These are the activations of a small network on made-up records, seen along a few directions, one row for each record.
After each row come some of the record's fields: K, S, E, H.
Not every record has every field; a missing one is left out.
The largest differences between rows may come from other fields.
(in the rows, 500 means zero)
Random noise pushes rows far along 10 fixed directions. That doesn't count. These rows show it; they differ only by the noise:
[284 504 403 442 443 511 299 671 750 519 429 659 500 313 271 342 641 470
 614 406 477 445 433 296 482 563]
[573 327 342 791 550 451 711 312 444 421 444 277 584 441 385 465 375 443
 503 446 503 435 521 655 307 708]
[407 436 549 661 361 496 501 334 522 559 601 418 486 276 481 372 560 552
 715 622 478 529 554 907 462 559]
[242 596 683 577 623 400 395 387 416 439 599 627 509 387 677 359 466 656
 670 630 657 238 541 636 510 583]
[524 577 504 387 316 531 347 657 488 504 594 551 483 560 568 414 601 410
 652 514 504 516 506 513 523 399]
[669 474 259 771 436 562 485 608 501 429 593 302 597 407 267 380 392 394
 612 402 451 375 424 628 276 653]
[399 333 415 585 461 455 500 561 608 456 440 478 501 502 454 257 527 381
 652 347 426 457 513 499 419 639]
[437 442 501 543 532 452 651 499 509 426 388 540 449 461 342 382 539 546
 341 435 457 545 437 500 372 597]
[353 276 416 381 533 339 671 356 600 556 296 503 428 390 342 507 594 470
 295 445 497 401 507 353 537 491]
[254 714 568 489 763 466 282 492 384 433 496 759 623 589 708 427 428 554
 611 515 696 353 492 342 516 642]
[709 662 603 616 511 480 506 580 529 364 673 536 469 283 317 528 403 675
 463 639 472 465 346 519 430 469]
[447 616 322 532 629 535 390 417 472 475 387 571 695 513 459 661 455 433
 525 491 674 503 499 241 450 628]

[581 386 599 554 389 455 567 325 628 536 455 424 419 556 709 646 569 443
 580 575 411 775 642 444 648 464] -> K=k2, E=e1, H=h6
[808 614 542 387 314 489 434 543 407 535 762 359 431 455 507 685 466 503
 511 691 570 271 462 551 618 193] -> S=s3, E=e2
[381 539 542 537 583 503 371 438 546 688 620 612 483 307 459 316 510 573
 588 562 372 608 407 832 591 559] -> S=s2, E=e2
[440 326 534 291 460 331 496 513 630 607 503 577 385 428 503 356 578 431
 532 474 377 449 470 485 669 372] -> S=s1, E=e1
[426 405 508 626 742 378 669 513 424 339 448 518 527 571 670 399 352 534
 393 422 468 348 562 465 418 656] -> K=k2, E=e1, H=h12
[510 503 466 379 292 540 340 613 578 506 521 502 505 541 469 463 595 371
 725 469 555 452 493 371 523 407] -> S=s4, E=e2
[514 624 560 547 453 563 614 313 244 427 531 361 565 489 576 771 471 650
 415 695 766 347 623 646 403 426] -> K=k2, E=e1, H=h17
[683 604 535 640 496 573 397 620 545 344 570 557 614 680 765 525 411 403
 762 499 435 797 557 372 479 586] -> K=k2, E=e1, H=h11
[373 377 488 355 439 439 569 401 408 656 444 499 427 594 573 353 628 402
 443 463 460 542 529 716 558 457] -> S=s2, E=e2
[232 654 908 414 558 571 470 441 429 549 527 737 371 550 733 396 606 779
 474 630 496 742 539 759 609 479] -> K=k2, E=e2, H=h1
[186 532 564 481 650 423 401 528 585 393 358 697 512 469 419 344 527 567
 563 406 649 275 443 213 439 647] -> S=s4, E=e2
[457 260 650 468 636 198 647 348 611 413 462 536 414 461 646 423 416 501
 558 508 473 298 527 333 633 488] -> S=s5, E=e2
[804 657 388 495 563 634 415 665 212 522 660 486 657 865 774 493 328 317
 538 440 418 734 472 665 482 495] -> K=k2, E=e3, H=h12
[465 488 588 531 605 488 469 515 605 507 453 604 465 575 476 330 473 501
 557 397 411 633 397 436 528 612] -> S=s4, E=e1
[523 683 738 440 575 479 304 605 620 397 661 710 517 387 656 607 428 676
 677 664 540 491 499 314 647 387] -> K=k2, E=e2, H=h17
[423 276 146 360 523 406 459 177 580 850 415 375 616 241 315 684 522 315
 497 529 545 334 512 532 682 434] -> S=s1, E=e3
[563 427 432 711 596 493 593 531 502 335 418 420 542 628 443 383 371 425
 533 337 489 446 449 372 330 712] -> S=s3, E=e1
[539 297 534 561 629 431 499 233 700 683 514 518 560 381 624 542 401 462
 713 544 299 844 537 645 730 553] -> K=k2, E=e3, H=h17
[513 606 526 416 470 487 420 680 500 410 577 555 497 441 470 533 489 565
 492 535 579 263 468 350 477 390] -> K=k2, E=e3, H=h17
[699 582 653 561 453 444 649 621 582 335 556 528 352 358 370 588 508 681
 270 605 387 577 415 395 443 412] -> K=k2, E=e2, H=h11
[593 532 499 551 633 521 497 739 567 462 595 441 376 448 342 473 363 615
 260 421 405 179 389 366 520 469] -> K=k2, E=e1, H=h14
[560 365 485 295 485 307 558 581 567 512 476 520 384 540 494 445 525 398
 393 435 434 309 448 280 614 350] -> S=s5, E=e1
[460 301 553 496 731 382 501 346 715 559 488 486 487 370 513 570 338 551
 569 481 454 336 530 349 737 507] -> K=k2, E=e1, H=h1
[591 693 481 438 698 570 394 584 424 560 583 518 487 561 538 721 376 587
 262 542 548 320 451 319 640 408] -> K=k2, E=e1, H=h14
[378 530 434 685 587 592 421 368 301 628 609 324 572 506 582 440 402 532
 568 503 611 238 565 873 455 611] -> K=k2, E=e2, H=h1
[473 567 936 457 470 419 705 673 501 196 479 768 300 567 575 270 582 745
 391 540 391 770 431 495 384 487] -> S=s1, E=e3
[374 430 284 410 737 364 414 510 528 672 462 550 533 419 423 429 429 413
 358 387 469 184 414 379 598 533] -> K=k2, E=e1, H=h11
[684 317 391 371 327 460 571 332 599 645 470 392 509 466 502 695 566 328
 553 572 412 756 564 497 665 346] -> S=s2, E=e2
[247 589 383 525 223 636 183 581 645 575 550 474 538 255 322 436 705 475
 813 541 661 265 552 530 444 503] -> S=s3, E=e3
[208 315 681 248 324 448 601 527 658 554 289 653 275 542 439 262 803 518
 428 398 411 670 509 473 550 431] -> S=s4, E=e3
[382 708 607 401 493 466 454 316 329 533 559 553 527 321 551 760 549 703
 411 777 763 305 563 558 546 353] -> K=k2, E=e3, H=h17
[360 547 582 375 390 592 393 651 552 480 482 561 450 513 431 438 608 559
 561 455 572 415 503 428 491 431] -> K=k2, E=e2, H=h1
[344 445 441 489 765 488 574 305 534 567 297 612 581 526 612 671 469 520
 323 488 490 717 594 354 598 622] -> K=k2, E=e1, H=h15
[543 526 474 515 313 566 700 634 460 297 377 502 511 473 289 510 617 547
 344 476 508 683 501 488 211 514] -> K=k2, E=e3, H=h12
[467 308 420 157 432 411 321 443 732 707 405 621 527 628 706 566 610 204
 742 445 432 690 580 181 860 345] -> S=s2, E=e2
[502 491 679 344 357 412 672 465 357 431 482 519 372 611 627 480 616 544
 376 587 554 504 546 568 490 349] -> S=s1, E=e1
[673 312 450 543 350 427 445 734 729 352 556 435 481 581 498 286 465 275
 825 330 360 447 483 294 485 510] -> S=s2, E=e2
[273 602 473 354 613 508 598 609 259 481 381 661 502 565 419 375 583 594
 166 426 563 449 445 604 324 530] -> K=k2, E=e2, H=h12
[461 534 620 545 561 384 577 533 526 362 519 548 420 366 509 531 483 659
 368 583 527 309 511 380 478 481] -> K=k2, E=e2, H=h11
[600 491 200 635 517 556 595 661 221 487 543 299 583 625 422 366 419 366
 302 337 468 309 485 752 243 601] -> K=k2, E=e2, H=h12

Which values does each new row have?
[610 364 618 275 318 464 428 618 896 504 480 542 363 433 442 628 605 467
 639 498 389 610 522 111 751 258] -> K=k2, E=e1, H=h1
[519 514 450 609 588 692 383 479 481 660 614 426 587 507 544 490 380 510
 621 481 405 637 518 802 574 576] -> K=k2, E=e2, H=h1
[520 538 390 580 762 503 438 497 567 389 366 626 678 614 520 578 347 421
 548 390 545 603 452 105 479 702] -> S=s2, E=e2
[606 455 401 340 530 460 600 599 415 472 423 528 532 679 510 516 491 380
 347 390 470 547 471 377 470 434] -> K=k2, E=e3, H=h12
[842 574 710 554 509 422 740 297 422 393 616 519 493 394 608 774 408 660
 394 793 428 882 500 656 539 376] -> K=k2, E=e3, H=h12
[508 624 769 472 451 471 568 495 435 415 600 623 383 411 535 459 547 710
 434 677 498 583 449 657 493 415] -> S=s2, E=e3
[571 379 487 620 449 544 409 494 698 512 550 372 504 519 623 565 448 411
 746 477 424 538 626 415 631 519] -> K=k2, E=e2, H=h14
[261 462 484 513 404 510 401 478 647 458 348 607 560 502 544 409 652 416
 740 447 560 622 590 351 456 629] -> S=s5, E=e3
[189 546 376 474 434 548 232 379 673 519 317 557 639 460 551 681 648 398
 778 514 783 391 677  87 560 582] -> S=s3, E=e1
[498 482 232 760 484 620 489 409 503 541 366 362 656 571 461 533 507 330
 566 389 490 712 559 520 335 753] -> K=k2, E=e1, H=h11
[303 616 263 424 507 631 419 473 277 581 319 559 677 694 520 524 613 357
 430 409 669 616 551 498 362 620] -> S=s1, E=e2
[390 530 687 486 444 551 512 525 497 462 504 531 411 530 550 431 556 618
 516 523 517 522 543 587 495 480] -> K=k2, E=e1, H=h1
[713 778 466 335 386 686 236 652 536 636 732 504 524 299 272 778 503 603
 493 672 563 442 382 493 631 220] -> K=k2, E=e2, H=h1
[480 469 532 693 728 425 499 347 413 469 541 461 565 607 681 400 312 474
 631 469 541 371 504 566 509 682] -> S=s3, E=e2
[405 413 537 370 555 388 612 507 534 497 423 572 442 409 432 493 536 574
 330 489 470 432 494 443 524 437] -> K=k2, E=e2, H=h17
[553 536 129 534 590 761 502 458 251 690 426 306 703 661 380 672 426 375
 301 369 558 572 523 704 393 586] -> K=k2, E=e2, H=h1
[688 566 521 672 516 545 482 689 375 379 647 416 487 706 562 281 359 446
 579 391 429 441 420 621 372 591] -> S=s3, E=e1
[441 423 578 580 356 463 642 567 629 382 415 450 333 405 262 347 620 577
 406 442 465 417 450 451 355 542] -> S=s3, E=e1
[580 626 361 523 501 588 496 547 537 556 427 534 545 368 183 616 549 542
 289 486 459 697 362 437 393 532] -> K=k2, E=e2, H=h17
[400 356 409 263 393 513 377 700 784 736 486 517 349 327 183 369 652 465
 426 355 330 378 391 441 648 337] -> K=k2, E=e2, H=h1
